These are the activations of a small neural network, seen along a few directions. Each row is one input.
Each table varies a few parts of the input and shows all the possible inputs, shuffled.
A made-up example of a description, with smaller parts first: one of 2 separate values, together with either a single point or one of 9 places along a line or (one of 6 places along a line, together with one of 8 places around a ring).
Shared parts are said once, and a part with two or three values counts as separate values.
In the rows, 128 means zero.

Other details of the inputs vary at random and push rows far along two fixed directions, the same in every table; ignore that.

A family of inputs:
row 1: [146 116 128 126 123 132 145 136 146 117 125 112]
row 2: [ 93 153 155 131 195 107  85 126 187 133  68 211]
row 3: [145 105 122  98  68 179 165 105  75 132 177  35]
row 4: [183 118  82 178  47 120 176 139  14 110 188  62]
row 5: [ 43  98 153   4 211 221  82  63 153 140 204 137]
row 6: [115 135 151 109 144 124 108 112 138 145 104 153]
row 7: [172 142 118 179 134  82 135 117  75 110 121 167]
row 8: [141 154 115 208 130  67 151 184 176 106  30 162]
row 9: [178 116 114 154  27 129 165 157  92 118 158  42]
row 10: [160 160 138 196 128  62 124 170 187 107  39 186]
row 11: [139 129 117 156  99 109 160 149 127 127  89 109]
row 12: [163 148 146 168 141  76 119 152 179 120  68 178]
row 13: [173 121 106 154  28 132 167 152  78 132 151  36]
row 14: [117 110 126  90  72 178 129 121  99 125 192  59]
row 15: [ 94 114 162  37 157 192  92  59 114 158 189 116]
row 16: [ 73 143 129 124 189 119  90 146 187 140 101 185]
row 17: [ 99 139 120 141 168  96 108 160 179 149  85 179]
row 18: [ 69 104 120  50 242 180 103  57  96 134 214 175]
Each input here is: one of 3 separate values, together with either a single point or one of 5 places around a ring.
Q: Changing only the choice among 3 separate values turns row 3 into row 15. The same change can be made to row 11. Which row results?
A: row 6
Q: Change only the choice among 3 separate values in row 7. List by row number the other rows that result.
A: row 4, row 18

A family of inputs:
row 19: [151 125 125 147 106  96 116 147  95 122 146 153]
row 20: [130 137 158 139 194  97 131 111 166 118  65 189]
row 21: [134 114 160  88  95 162 141 114 132 107 153  69]
row 22: [137 105 134  85  77 168 121 124 135 132 159  80]
row 23: [123 125 152 109 121 123 125 138 166 156 114 108]
row 24: [146 125  96 152 210  91 124 151 168 125 129 199]
row 25: [147 125 114 150  59 124 160 153 125 132  76  81]
row 26: [132 125 159  88 162 123 115  94 136 159 136 137]
row 27: [117 139 116 164 100 123 131 146 116 135 103  96]
row 28: [ 97 116 162  92 142 159 137 106 153 125 120 110]
row 29: [156 140 112 166  81  83 140 179 174 138  59 124]
row 30: [ 66 120 132 101 147 144 115 124 130 122 137 149]
row 31: [116 144 137 107 152 157 117  96 101 152 132 138]
row 32: [160 138 159 137 169  90 128 124 163  99  83 174]
row 33: [156 157 138 152 159 106 101 136 159 134 112 191]
row 34: [125 115 133 106 105 139 123 109  67 104 179 125]
row 35: [118 117 137  95 151 147 128  83 123 119 113 147]
row 36: [ 83 140 143 103 152 170 116 111 153 131 127 139]
row 37: [159 116 151 119  89 139 161 103  73 137 125  73]
row 38: [ 89 130 128 110 135 141  91 119 141 157 156 113]
row 39: [108 113 130 112 109 144 138 100  55 114 161 122]
row 40: [152 118  82 163 136 113 175 142  87 129 127 114]
row 41: [107 128 135 122 138 142  83 132 151 135 157 127]
row 42: [178 121  84 198  95 100 201 147  82  95 118 100]
row 43: [104 133 128 141 152  94  95 172 173 130 110 187]
row 44: [202 128 121 173  51 100 166 137 104  88  94 102]
row 45: [154 137 132 128  59 158 132 143 116 130 157  73]
row 46: [139 158 133 162 147 115 138 121 130 115  87 169]
row 47: [101 126 130 120 120 123 114 148 134 104 139 139]
row 48: [ 91 121 128 102 149 133 114 110  80 145 145 153]
row 49: [113 118 137  91 125 152 116 121 167 111 123 127]
row 50: [119 132 139 119 179 130  75 101 136 137 163 172]
row 51: [132 162 130 147 178  97 103 132 164 157  94 200]
row 52: [141 105  90 107 130 146 151 110  78 146 199  88]
row 53: [154 143 116 170 100  95 122 126  94 141 133 115]
row 54: [102 129  99 154 193 108 149 162 179 110  97 166]
row 55: [165 116  92 148 132 120 166 133 100  94 161 117]
row 56: [140 142 125 128  60 151 137 140 111 149 145  68]
row 57: [124 114 164  91 140 143 108 129 177 140 138 123]
row 58: [114 122 152 113 126 136 139 132 146 145  94 102]
row 59: [117  99 149  38 149 184  89  67 120 145 194 131]
row 60: [157 131 130 143  84 138 131 101  70  99 170  88]
row 61: [146 148 131 151  83 136 139 149 141 104 118 105]
row 62: [109 120 134  88 169 142 112  91 131 150 110 156]
row 63: [128 107 135  59 114 165 115  78  98 160 172 103]
row 64: [159 151 116 187  49 120 166 169 109 129  81  79]
row 65: [121 147 128 162 131 108 110 148 161 101 110 141]
row 66: [116  94 106  81 141 176 132 129 127 133 212  85]
row 67: [148 140 115 204  54 109 162 155 106  99  93  79]
row 68: [148 163 138 159 167 103 112 133 157 107  94 194]
row 69: [ 89 133 120 146 139 100 119 167 139 140  86 162]
row 70: [108 123  88 153 177 113 151 168 161 136 100 143]
row 71: [116 129 122 127 134  98 110 130 101 149 142 163]
row 72: [135 141 126 171 125 114 134 110  92 107 113 129]
row 73: [ 86  98 113  62 172 185 126 109 135 116 209 105]
row 74: [116 140 126 148 151 118 113 108  99 140 119 142]
row 75: [120 131 115 146  73 104 129 168 113 143 128 108]
row 76: [149 113 169  90 153 137 112  98 137 137 153 138]
row 77: [119 129  87 153 173  99 136 175 180 145 115 149]
row 78: [108 121 131 115 117 146 137 122 159 118  95 122]
Q: What is each input in this table made of?
A: one of 2 separate values, together with one of 5 places around a ring, together with either a single point or one of 5 places along a line
Q: Changing only the choice among 2 separate values turns row 38 into row 53. The same change can be made to row 23. Which row results?
A: row 26
Q: Changing only the choice among 2 separate values turns row 44 into row 49. The same change can be made to row 76. Which row results?
A: row 57
Q: List by row number the other rows that have the choice among 2 separate values and the place on the ring of 5 in common with row 57.
A: row 22, row 41, row 43, row 45, row 66
Q: A walk changes only the place on the ring of 5. It starts at row 55 and steps to row 42. List the rest of the walk in order.
A: row 40, row 52, row 24
Q: A walk changes only the place on the line of 5. It starts at row 32 and steps to row 44. List the rest of the walk in order.
A: row 68, row 60, row 34
Q: Change only the choice among 2 separate values in row 41. List by row number the other rows that result.
A: row 50
